A small network was shown many inputs. Here are its activations along a few directions, one row for each input.
In each table, some parts of the input vary, and every possible input appears once, in random order.
Descriptions start from the smaller parts, as in this example, which fits no table here: one of 4 places along a line, together with either a single point or one of 9 places around a ring or (one of 3 separate values, together with one of 5 places around a ring).
Shared parts are said once, and a part with two or three values counts as separate values.
(in the rows, 128 means zero)

Other details of the inputs shift rows strongly along two fixed directions, in all tables alike. That doesn't count.

Table:
r1: [109 119 136 141 110  88 134 124 112 131 128 108 109 127 111]
r2: [138 120 117  93 157 206 125 132 157 108  89 180 214 168 203]
r3: [179 107 150  21  75 111 182 169 130 141 129 161 155  79 113]
r4: [107 145 135 153 119  85 139 126 109 132 162 107  79 120  71]
r5: [ 80 166 103 185 170 164  83 106 136  90 147 128 159 160 150]
r6: [125 128 135 138 117  77 112 120 123 145 160 110  92  93 108]
r7: [104 142 111 191 188 160  88 108 140 120 118 131 132 185 169]
r8: [108 154 116 177 142 162 110 126 128 104 138 116 131 143 110]
r9: [133 131 136 152 139 111 116 127 133 138 116 133 106 134 144]
r10: [156 108 136 113  95  97 138 138 117 144 137 111 102  71 104]
r11: [134 135 108  91 130 228 131 143 144  78 106 178 235 126 172]
r12: [182 100 150  61  66 101 172 160 123 149 128 127 108  58  89]
r13: [156 131 124  68 130 192 149 138 145 120 113 161 181 144 148]
r14: [ 85 144 122 197 151 114 100 112 116 121 132 101 106 162 130]
r15: [170  86 122  32  93 155 168 143 125 124 109 162 169  79 128]
r16: [104 146 126 171 172 153  94 120 143 123 113 118 142 171 186]
r17: [139 107 123  81  98  84 148 117 122 140 143 132 108  87  99]
r18: [147 102 149  71 100 111 152 141 134 140 104 140 152 106 150]
r19: [112 118 126 144 148 123 122 110 130 136 120 114 128 152 147]
r20: [132 126 140 149 125  80 122 128 124 150 123 114  87 120 126]
r21: [132 125 129 104 129 171 135 139 136 100 102 171 191 149 169]
r22: [136 132 138 109  91 115 158 142 116 132 145 132 112 109  75]
r23: [118 138 112 165 161 158 103 115 130 126 131 102 107 149 119]
r24: [143 140 144 136 111  90 135 140 119 156 152  98  68 110  85]
r25: [111 160 111 155 177 165 104 112 140 121 137 120 143 177 144]
r26: [115 110 130 144 128  89 134 112 118 151 129 105  86 133 122]
r27: [102 139 129 216 134  64 103 109 106 139 145  96  52 144  85]
Description of these inputs: one of 3 separate values, together with either one of 4 places along a line or one of 5 places around a ring.
Q: Changing only the choice among 3 separate values turns r15 into r10. The same change can be made to r19. Which row results?
A: r18
Q: List by row number the other rows that have the choice among 3 separate values in common with r5.
A: r1, r4, r8, r11, r14, r21, r22, r27
Q: Change only the place on the ring of 5 in r25. List by row number the other rows that result.
A: r13, r15, r17, r23

Table:
r28: [146 106 148 107  94  75 148 136 122 149 120 124 100  94 121]
r29: [134 141 137 139 101  99 139 143 112 134 157 110  86  98  69]
r30: [136 145 136 125 154 182 113 145 150 113 105 153 187 157 190]
r31: [175 125 139  62 120 175 150 158 146 141 120 150 154 111 139]
r32: [119 141 120 134 175 180 120 118 144 126 113 144 150 200 151]
r33: [120  97 138 127  96  46 139 117 114 146 124 115  90  92 120]
r34: [109 137 105 169 175 149  87 101 139 129 134 113 128 153 158]
r35: [106 161 116 179 155 167  97 124 130 103 147 115 139 146 127]
r36: [118  98 147 134  94  29 159 120 100 158 120 114  62 135  87]
r37: [102 134 123 180 159 132  93 110 137 121 116 119 137 157 180]
r38: [ 81 151 109 204 139  99  94  97 108 112 164  86  90 125  88]
r39: [156 124 130 103 133 144 133 139 135 148 130 123 119 112 125]
r40: [118 130 126 106 105 136 160 135 116 106 127 153 151 141  94]
r41: [188  90 133   8  93 163 172 154 143 132 102 176 184  81 153]
r42: [114 140 113 145 127 145 116 122 123 102 141 125 144 118 116]
Q: Changing only one part turns r32 into r36. The same change can be made to r39. Which row results?
A: r28
Q: Describe the family of inputs behind these rows.
A: one of 3 separate values, together with either a single point or one of 4 places along a line
Q: Change only the choice among 3 separate values in r41. List by row number the other rows that result.
A: r37, r42
Q: List by row number the other rows that have the choice among 3 separate values in common with r38.
A: r29, r35, r40, r42

Table:
r43: [124 123  98 108 144 201 135 120 135  91 104 157 183 152 142]
r44: [122 118 109 112 116  97 134 111 126 133 147 129 111  99 100]
r45: [ 96 148 115 157 140 155 105 112 132  95 138 147 168 137 152]
r46: [135 143 125 148 140 179 101 145 135 102 115 138 179 123 166]
r47: [111 132 132 155 150 126 104 116 136 138 121 122 125 153 168]
r48: [127 111 109 149 134 108 112 108 119 145 125 100  90  94 117]
r49: [114 169 116 149 142 169 105 137 136  85 147 144 184 137 159]
r50: [117 123 109 138 130 100 113 104 125 137 138 101  92 100 116]
r51: [161  96 138  86 102 103 157 146 128 150 106 146 123 103 142]
r52: [110 150 120 170 129 167 121 141 116  88 134 132 151 147 122]
r53: [154 115 123  94 122 127 127 120 130 146 146 113 110  99 116]
r54: [111 134 128 137 146 124 110 125 136 130 116 131 136 155 166]
r55: [136 112 144 126 111  71 138 128 121 155 129 121  76 113 118]
r56: [157 106 122 131 123 107 115 122 121 161 141  93  81  93  95]
r57: [128 153 141 157 128 102 115 138 129 145 161  76  66 105  88]
r58: [165 132 146  31  90 158 174 174 139 131 138 156 167  82 114]
r59: [123 168 131 105 149 216 135 151 148 109 138 150 187 155 134]
r60: [156 103 136  49  77 133 161 139 129 108 113 169 174  66 146]
r61: [126 123 115 155 131 117 129 111 109 140 149  95  65 135  64]
r62: [116 160 128 163 142 182 125 146 129 121 134 111 122 155 101]
r63: [127 130 134 116 132 125 132 128 131 128 118 146 139 155 137]
r64: [130 108 135 143 125  86 127 127 124 157 118 110  92 119 136]
r65: [135 129 142 164 132  76 120 122 122 162 137 116  61 127 110]
r66: [140 111 131 119  99 109 133 127 114 127 114 130 127  75 126]
r67: [175 115 153  73  94 148 155 167 138 139 126 124 135  78 118]
r68: [113 114 130 147 150 137 116 121 138 136 107 115 149 150 181]
r69: [108 115 137 143 137 103 121 117 128 139 122 106 124 145 157]
r70: [134  96 144  78  96 116 172 135 127 125 100 136 149 132 129]
r71: [164 118 148  63  72 120 156 155 127 114 129 152 162  66 124]
r72: [141 131 126 164 163 135 110 135 139 141 116 135 118 147 164]
r73: [151  98 117  25  87 144 179 135 133 113 122 178 184  97 111]
r74: [101 166 115 168 141 154 110 134 123  88 152 132 160 147 122]
r75: [132 109 142 121 111 106 149 130 124 137 110 126 115 137 117]
r76: [136 143 130 137 157 128 115 133 139 132 119 148 131 152 154]
r77: [116 147 105 134 169 173 110 110 132 122 150 126 144 164 118]
r78: [ 99 118 142 151 124  67 133 109 113 146 133  92  92 145 106]
r79: [123 149 105 141 172 171  95 107 137 128 154 122 140 154 136]
r80: [ 90 149 109 165 149 152 110 112 129  84 142 138 159 154 129]
r81: [112 122 128 116 144 135 120 123 137 123 109 128 166 156 181]
r82: [140 130 142 120 124  97 140 130 121 144 125 146 103 137 109]
r83: [130 126 135 134 126  85 124 127 127 147 127 125  94 132 127]
r84: [101 138 112 173 137 159 115 119 120  91 122 134 143 151 121]
r85: [135 128 138 156 121  88 140 125 115 148 125 120  74 138  92]
r86: [110 130 136 136 137 115 123 120 126 135 119 131 128 156 134]
r87: [127 122 137 153 115  87 139 123 117 145 123 113  78 141  97]
Q: Describe the family of inputs behind these rows.
A: one of 5 places along a line, together with either one of 4 places along a line or one of 5 places around a ring
Q: Changing only the place on the line of 5 turns r56 into r61. The same change can be made to r66. Which row results?
A: r84
Q: Changing only the place on the line of 5 turns r74 into r46. The same change can be made to r78. Which row results?
A: r68
Q: A walk changes only the place on the ring of 5. It starts at r49 and steps to r58. List the rest of the walk in order.
A: r79, r44, r45
Q: A walk changes only the place on the line of 4. It starts at r85 and steps to r87. List the rest of the walk in order.
A: r75, r70
Q: List by row number the other rows that have the place on the line of 5 in common with r55.
A: r47, r50, r53, r57, r60, r65, r69, r71
